These are the activations of a small neural network, seen along a few directions. Each row is one input.
In each table, some parts of the input vary, and every possible input appears once, in random order.
Descriptions start from the smaller parts, as in this example, which fits no table here: one of 3 separate values, together with either a single point or one of 11 places along a line or (one of 6 places along a line, together with one of 8 places around a ring).
Shared parts are said once, and a part with two or three values counts as separate values.
In the rows, 128 means zero.

Other details of the inputs shift rows strongly along two fixed directions, in all tables alike. That doesn't count.

Table:
r1: | 144 |  93 | 148 | 117 | 140 | 125 | 132 | 162 | 139 | 181 | 126 | 151 |
r2: |  99 | 122 | 142 | 140 | 152 | 146 | 130 | 126 | 124 | 124 | 111 | 130 |
r3: | 139 | 137 | 140 | 125 | 133 | 127 | 130 | 122 | 144 | 107 | 120 | 121 |
r4: | 114 | 131 | 145 | 127 | 108 | 114 | 110 | 112 | 118 | 116 | 101 | 114 |
r5: | 124 | 155 | 137 | 117 | 117 | 146 | 143 | 111 | 119 | 111 | 128 | 108 |
r6: | 110 | 124 | 141 | 130 | 103 | 126 | 133 | 118 |  96 | 112 | 118 | 106 |
r7: | 101 | 128 | 147 | 140 | 157 | 129 | 111 | 125 | 137 | 114 | 104 | 128 |
r8: | 112 | 134 | 141 | 122 | 108 | 119 | 103 | 117 | 117 | 113 | 111 | 113 |
r9: | 120 | 109 | 143 | 114 | 117 | 141 | 126 | 134 | 129 | 146 | 123 | 132 |
r10: | 123 | 116 |  39 | 147 | 136 | 108 | 101 | 135 | 120 | 132 | 173 | 156 |
r11: | 125 | 156 | 142 | 115 | 123 | 131 | 124 | 117 | 133 | 104 | 117 | 106 |
r12: | 123 | 138 | 123 | 142 | 107 | 111 | 126 | 129 |  87 | 118 | 119 | 127 |
r13: | 113 | 100 |  41 | 148 | 128 | 120 | 104 | 127 | 131 | 122 | 180 | 149 |
r14: | 128 | 150 | 129 | 135 | 122 | 119 | 129 | 118 | 129 |  90 | 129 | 112 |
r15: | 145 | 134 |  40 | 161 | 148 | 116 | 124 | 132 | 134 | 119 | 189 | 158 |
r16: | 107 | 139 | 136 | 126 | 103 | 113 | 105 | 116 | 107 | 104 | 109 | 101 |
r17: | 156 | 128 | 142 | 114 | 151 | 140 | 148 | 145 | 156 | 173 | 126 | 147 |
r18: | 149 | 110 | 154 | 111 | 151 | 132 | 135 | 147 | 175 | 148 | 133 | 133 |
r19: | 131 | 132 |  52 | 145 | 147 | 114 | 108 | 113 | 158 | 102 | 171 | 144 |
r20: | 140 | 160 | 117 | 137 | 128 | 128 | 141 | 117 | 106 | 110 | 126 | 120 |
r21: | 124 | 156 | 136 | 123 | 116 | 139 | 151 | 102 | 117 | 107 | 121 | 107 |
r22: | 141 |  77 | 152 | 121 | 131 | 141 | 134 | 148 | 151 | 167 | 124 | 154 |
r23: | 134 |  82 | 153 | 125 | 124 | 137 | 137 | 153 | 145 | 162 | 130 | 149 |
r24: | 123 | 115 | 146 | 135 | 111 | 112 | 112 | 131 | 125 | 119 | 116 | 125 |
r25: | 116 | 149 | 130 | 122 | 110 | 122 | 120 | 124 |  89 | 125 | 112 | 120 |
r26: | 118 | 132 | 143 | 136 | 104 | 111 | 108 | 111 | 107 |  98 | 102 | 112 |
r27: | 147 | 111 | 150 | 105 | 150 | 137 | 130 | 151 | 182 | 158 | 131 | 134 |
r28: | 134 | 147 | 146 | 125 | 118 | 142 | 152 | 111 | 117 | 105 | 121 | 111 |
r29: | 142 | 150 | 133 | 127 | 135 | 130 | 146 | 130 | 118 | 132 | 130 | 118 |
r30: | 132 | 169 | 133 | 120 | 125 | 136 | 138 | 121 | 109 | 123 | 121 | 113 |
r31: | 149 | 107 | 151 | 113 | 145 | 148 | 155 | 142 | 162 | 157 | 144 | 135 |
r32: | 155 | 123 | 142 | 109 | 152 | 143 | 144 | 157 | 159 | 179 | 133 | 142 |
r33: | 135 | 129 | 143 | 112 | 130 | 148 | 148 | 131 | 145 | 141 | 134 | 119 |
r34: | 106 | 146 | 145 | 140 | 155 | 132 | 128 | 127 | 105 | 129 | 102 | 130 |
r35: | 119 | 144 | 115 | 134 | 112 | 114 | 123 | 116 |  91 | 125 | 114 | 127 |
r36: | 138 |  82 | 158 | 118 | 137 | 121 | 115 | 153 | 163 | 164 | 125 | 142 |
r37: | 133 | 125 | 134 | 132 | 118 | 119 | 127 | 131 | 103 | 135 | 111 | 136 |
r38: | 127 | 153 | 145 | 131 | 111 | 138 | 154 | 113 | 111 |  99 | 127 | 106 |
r39: | 117 | 100 |  38 | 154 | 129 | 117 | 106 | 117 | 133 | 122 | 177 | 158 |
Each input here is: one of 3 separate values, together with either a single point or (one of 2 separate values, together with one of 6 places around a ring).
Q: The inputs of r27 and r33 match in every part but the choice among 3 separate values. If r16 is changed in the same way as r27 into r33, which row does it become?
A: r13
Q: Which other rows agree with r30 in the choice among 3 separate values? List them by row number.
A: r1, r10, r12, r15, r17, r20, r25, r29, r32, r34, r35, r37
Q: Which other rows does r8 become when the place on the ring of 6 takes its other values? List them by row number.
A: r4, r16, r24, r26, r36
Q: Which other rows does r11 become when the choice among 2 separate values takes its other values? List them by row number.
A: r8

Table:
r40: | 100 | 154 | 180 | 114 | 101 | 143 | 149 | 104 | 117 |  73 |  83 |  81 |
r41: | 109 | 172 | 176 | 126 | 125 | 136 | 117 | 140 |  71 | 121 |  63 |  95 |
r42: | 106 | 127 |  64 | 129 | 119 | 136 | 103 | 100 | 133 |  63 | 171 | 118 |
r43: | 111 | 153 |  59 | 154 | 132 |  91 |  88 | 115 | 156 |  93 | 157 | 136 |
r44: | 117 | 173 | 184 | 121 | 136 | 126 | 122 | 121 |  80 | 112 |  66 | 106 |
r45: | 147 | 179 | 171 | 113 | 104 | 134 | 170 | 109 |  94 | 105 |  91 |  75 |
r46: | 145 | 119 |  73 | 169 | 105 | 111 | 110 | 126 | 114 |  94 | 157 | 154 |
r47: | 179 | 108 | 223 |  86 | 157 | 153 | 187 | 163 | 169 | 214 | 100 | 134 |
r48: | 162 |  80 |  95 | 111 | 174 | 146 | 150 | 207 | 180 | 227 | 188 | 197 |
r49: | 145 | 153 |  49 | 129 | 103 | 130 | 108 |  98 | 125 |  95 | 189 | 114 |
r50: | 111 | 106 |  50 | 142 | 105 | 107 |  99 | 108 |  99 | 134 | 147 | 161 |
r51: | 133 |  88 | 239 | 103 | 161 | 178 | 165 | 156 | 170 | 203 |  94 | 156 |
r52: | 165 |  34 | 131 | 134 | 152 | 118 | 116 | 189 | 203 | 180 | 179 | 188 |
r53: |  95 |  92 |  48 | 147 | 110 |  99 |  91 | 118 | 101 | 129 | 150 | 127 |
r54: | 159 | 103 | 231 |  87 | 166 | 135 | 139 | 172 | 192 | 193 |  72 | 141 |
r55: | 101 | 120 | 192 | 124 |  85 | 105 | 127 | 123 |  80 | 105 |  97 |  70 |
r56: | 113 | 148 |  60 | 134 | 126 | 100 |  72 | 108 | 145 |  88 | 171 | 129 |
r57: | 165 |  73 | 111 | 130 | 208 | 122 | 107 | 168 | 213 | 202 | 151 | 194 |
r58: | 137 | 115 |  64 | 148 | 101 | 110 | 112 | 112 | 104 | 123 | 147 | 169 |
r59: |  82 | 159 | 185 | 137 | 107 | 162 | 148 | 115 |  79 | 115 |  85 |  94 |
r60: | 102 | 153 | 190 | 131 | 127 | 147 | 157 |  90 | 104 |  99 |  82 |  89 |
r61: | 113 | 125 |  72 | 150 | 144 | 130 | 128 | 103 | 135 |  77 | 153 | 126 |
r62: | 135 | 153 |  58 | 139 | 141 | 118 | 145 | 126 | 102 | 122 | 181 | 147 |
r63: | 138 | 186 | 170 | 115 |  82 | 135 | 161 | 104 | 106 | 103 |  96 |  72 |
Q: What do these inputs look like to the network?
A: either one of 6 places around a ring or (one of 3 separate values, together with one of 6 places along a line)
Q: Start at r41 and move only the place on the line of 6, one step at a time. The first step leads to r44. Which rows follow, in order?
A: r57, r54, r43, r56
Q: Which other rows does r51 become when the choice among 3 separate values takes its other values? List them by row number.
A: r44, r62
Q: Start at r53 and move only the place on the ring of 6, one step at a time. The first step leads to r55. Which rows follow, in order?
A: r52, r46, r58, r50

Table:
r64: | 146 |  89 |  96 | 127 | 153 | 123 | 110 | 163 | 177 | 156 | 148 | 174 |
r65: | 105 | 173 | 161 | 139 | 133 | 115 | 124 | 103 | 104 |  91 |  95 |  97 |
r66: |  98 | 144 |  52 | 153 | 150 | 132 |  98 | 100 | 120 |  96 | 163 | 131 |
r67: | 150 |  88 | 101 | 127 | 152 | 119 | 108 | 154 | 178 | 167 | 158 | 164 |
r68: | 102 | 152 | 152 | 131 |  96 | 130 | 131 | 110 |  88 |  88 |  96 |  97 |
r69: | 112 | 132 |  48 | 138 | 114 | 119 |  95 | 106 | 111 | 105 | 174 | 126 |
r70: | 109 | 163 | 151 | 141 | 117 | 120 | 123 | 109 |  95 |  85 |  86 |  98 |
r71: | 123 |  93 | 213 | 114 | 144 | 153 | 151 | 140 | 144 | 162 |  88 | 140 |
r72: | 143 |  55 | 105 | 127 | 132 | 125 | 121 | 146 | 160 | 168 | 169 | 177 |
r73: | 114 | 166 | 159 | 137 | 124 | 123 | 116 | 106 |  98 |  87 |  95 |  99 |
r74: | 111 | 159 | 143 | 128 |  94 | 109 | 128 | 111 |  92 |  96 |  89 |  91 |
r75: | 116 | 142 | 150 | 129 |  80 | 116 | 121 | 109 |  77 |  96 | 101 |  88 |
r76: | 137 | 180 | 156 | 110 | 136 | 140 | 170 | 109 | 100 |  95 | 109 |  81 |
r77: | 150 | 105 |  83 | 148 | 154 | 125 | 134 | 165 | 113 | 195 | 158 | 187 |
r78: | 133 |  69 | 104 | 127 | 151 | 134 | 123 | 152 | 169 | 159 | 159 | 184 |
r79: | 107 | 119 |  50 | 161 | 114 | 111 | 112 | 109 | 113 |  98 | 164 | 129 |
r80: | 132 | 131 |  58 | 150 | 113 |  99 |  88 | 113 | 112 |  92 | 171 | 132 |
r81: | 140 |  78 |  98 | 131 | 152 | 131 | 111 | 161 | 172 | 160 | 153 | 170 |
r82: | 152 |  87 | 108 | 126 | 151 | 110 | 108 | 153 | 178 | 170 | 165 | 164 |
r83: | 150 | 175 |  42 | 147 | 133 | 129 | 137 |  91 | 135 |  95 | 172 | 134 |
r84: | 116 | 153 |  39 | 159 | 132 | 112 | 118 | 130 |  68 | 130 | 161 | 152 |
r85: | 181 | 133 | 201 |  83 | 154 | 159 | 179 | 142 | 164 | 177 |  95 | 127 |
r86: | 150 |  95 | 104 | 124 | 158 | 125 | 103 | 159 | 178 | 154 | 156 | 172 |
r87: | 108 | 174 | 155 | 125 | 116 | 111 | 123 | 111 | 103 |  90 |  96 | 100 |
r88: | 156 |  75 |  98 | 127 | 135 | 115 | 107 | 159 | 168 | 166 | 158 | 166 |
r89: | 170 | 137 | 219 |  91 | 125 | 172 | 183 | 146 | 177 | 175 | 107 | 128 |
r90: | 155 | 130 | 223 |  88 | 152 | 165 | 188 | 165 | 166 | 168 | 113 | 104 |
r91: |  96 | 165 | 143 | 113 | 102 | 133 | 129 | 101 |  93 | 109 |  99 |  85 |
r92: | 111 | 122 |  48 | 159 | 118 | 106 | 104 | 113 | 112 |  99 | 159 | 127 |
r93: | 131 | 102 | 203 | 119 | 145 | 149 | 137 | 149 | 147 | 162 |  85 | 127 |
r94: | 161 | 130 | 226 |  89 | 130 | 172 | 186 | 160 | 170 | 167 | 117 | 115 |
r95: | 102 | 145 |  47 | 138 | 132 | 127 |  98 | 110 | 120 |  95 | 164 | 134 |
r96: | 107 | 170 | 154 | 126 | 109 | 105 | 128 | 106 | 101 | 101 |  96 |  90 |
r97: | 112 | 139 | 155 | 130 |  77 | 121 | 129 | 105 |  77 |  96 | 105 |  89 |
r98: | 128 |  99 | 208 | 120 | 142 | 155 | 145 | 145 | 148 | 162 |  89 | 128 |
r99: |  96 | 141 | 155 | 128 |  89 | 121 | 142 |  98 |  80 |  97 |  95 |  98 |
Q: What do these inputs look like to the network?
A: either one of 2 separate values or one of 6 places around a ring or (one of 4 places along a line, together with either a single point or one of 6 places along a line)
Q: Which other rows does r86 become when the place on the line of 4 takes its other values? List them by row number.
A: r67, r73, r80
Q: Start at r65 and move only the place on the line of 6, one step at a time. The first step leads to r73. Which rows follow, in order?
A: r70, r93, r98, r71
Q: Start at r90 and move only the place on the ring of 6, one step at a time. The first step leads to r76. Which rows follow, in order?
A: r85, r83, r89, r94

Table:
r100: |  99 | 123 |  48 | 171 |  83 |  94 |  86 |  93 | 119 |  78 | 150 | 141 |
r101: | 152 | 115 |  81 | 134 | 183 | 106 | 117 | 143 | 172 | 155 | 153 | 165 |
r102: | 107 | 149 | 161 | 125 | 106 | 118 | 118 | 103 |  69 | 116 |  66 | 117 |
r103: | 131 |  93 |  83 | 145 | 191 | 141 | 134 | 135 | 178 | 159 | 156 | 172 |
r104: | 149 | 190 | 154 | 117 |  95 | 125 | 160 | 114 |  97 | 115 | 104 |  79 |
r105: | 109 | 152 | 160 | 130 | 117 | 128 | 109 | 113 |  64 | 119 |  70 | 100 |
r106: | 137 |  54 |  76 | 124 | 128 | 111 |  93 | 142 | 182 | 152 | 156 | 185 |
r107: | 120 |  91 | 203 | 118 | 154 | 132 | 134 | 174 | 141 | 206 |  98 | 136 |
r108: | 155 | 112 |  72 | 129 | 151 | 154 | 145 | 142 | 168 | 156 | 191 | 163 |
r109: | 169 | 130 | 182 |  93 | 133 | 167 | 164 | 164 | 163 | 183 | 112 | 124 |
r110: | 154 | 131 | 197 | 104 | 164 | 134 | 138 | 160 | 171 | 185 |  92 | 138 |
r111: | 138 |  94 | 201 | 103 | 124 | 137 | 156 | 172 | 133 | 208 | 123 | 132 |
r112: | 137 |  83 | 204 | 105 | 148 | 158 | 155 | 129 | 186 | 162 | 104 | 122 |
r113: | 142 |  91 | 197 |  93 | 125 | 143 | 155 | 173 | 130 | 202 | 119 | 138 |
r114: | 137 |  78 |  84 | 159 | 155 | 120 | 100 | 148 | 167 | 189 | 149 | 202 |
r115: | 133 | 184 |  39 | 144 | 113 | 110 | 132 | 107 |  99 |  76 | 178 | 118 |
r116: | 109 | 133 | 163 | 116 |  82 | 124 | 106 | 113 |  93 |  98 |  78 |  89 |
r117: | 127 | 164 | 177 | 117 | 104 | 113 | 116 | 101 | 123 |  86 |  99 |  75 |
r118: | 116 |  59 |  83 | 142 | 140 | 108 | 102 | 163 | 179 | 161 | 179 | 157 |
r119: | 123 | 170 | 156 | 111 | 102 | 151 | 176 |  98 |  93 | 104 | 107 |  91 |
r120: | 128 | 152 | 159 | 114 |  88 | 134 | 130 | 112 |  56 | 123 |  97 |  99 |
r121: | 139 | 102 | 208 |  94 | 138 | 156 | 136 | 149 | 188 | 155 | 112 | 129 |
r122: | 144 | 155 | 174 | 143 |  98 | 128 | 167 | 124 |  71 |  91 | 106 | 103 |
r123: |  98 | 129 | 162 | 110 |  83 | 123 | 117 | 119 |  94 |  93 |  83 |  86 |
r124: | 143 | 132 | 191 | 103 | 165 | 158 | 136 | 165 | 168 | 176 |  92 | 138 |
r125: | 124 | 174 |  44 | 148 | 113 | 130 | 138 | 105 | 102 |  77 | 177 | 121 |
r126: | 143 | 132 | 199 |  93 | 168 | 139 | 142 | 166 | 169 | 175 |  98 | 149 |
r127: | 120 | 156 | 179 | 155 | 126 | 121 | 142 | 125 |  77 |  86 |  82 | 111 |
r128: | 136 |  88 |  87 | 135 | 160 | 145 | 106 | 131 | 195 | 134 | 189 | 158 |
r129: | 120 | 152 |  46 | 158 | 124 | 132 | 151 |  83 | 101 |  81 | 168 | 113 |
r130: | 126 | 151 | 160 | 109 |  76 | 122 | 141 | 102 |  62 | 120 |  94 | 115 |
r131: | 124 | 150 |  54 | 150 | 124 |  83 |  94 |  82 | 122 |  53 | 164 | 104 |
r132: | 118 | 137 |  40 | 145 | 105 | 114 | 115 | 113 |  69 |  98 | 172 | 128 |
r133: | 132 | 115 |  83 | 136 | 180 | 138 | 120 | 154 | 178 | 151 | 165 | 180 |
r134: | 119 | 147 |  46 | 169 |  85 | 104 | 114 |  95 |  81 | 104 | 166 | 149 |
r135: | 103 | 183 | 167 | 125 | 131 | 146 | 140 | 108 |  99 |  98 |  90 | 101 |
r136: | 144 |  98 |  85 | 133 | 157 | 138 |  92 | 142 | 196 | 133 | 179 | 151 |
r137: | 143 |  99 |  87 | 125 | 159 | 117 |  96 | 140 | 193 | 126 | 186 | 160 |
r138: |  89 | 135 |  52 | 165 | 137 | 102 |  97 | 121 |  82 | 101 | 153 | 129 |
r139: |  99 | 149 | 159 | 124 | 117 | 127 | 121 | 121 |  65 | 115 |  74 |  97 |
r140: |  99 | 174 | 163 | 123 | 133 | 142 | 149 | 101 |  97 |  98 |  84 | 102 |
r141: | 118 | 127 |  59 | 184 | 116 |  97 | 107 | 109 | 106 |  36 | 165 | 126 |
r142: | 119 |  56 |  78 | 132 | 139 | 114 | 101 | 165 | 179 | 155 | 173 | 162 |
r143: | 103 | 148 | 174 | 116 | 108 | 141 | 138 |  87 | 118 |  82 | 101 |  84 |
r144: | 184 | 122 | 183 |  89 | 135 | 134 | 175 | 156 | 162 | 189 | 105 | 122 |
Q: What do these inputs look like to the network?
A: one of 3 separate values, together with either a single point or one of 6 places along a line or one of 8 places along a line
Q: The inputs of r129 and r103 match in every part but the choice among 3 separate values. If r144 is changed in the same way as r129 into r103, which row does it become?
A: r101
Q: The inputs of r130 and r102 match in every part but the choice among 3 separate values. If r108 is changed in the same way as r130 into r102, which row does it become?
A: r135
Q: Which other rows does r120 become when the place on the line of 6 takes its other values? List them by row number.
A: r111, r113, r130, r132, r134
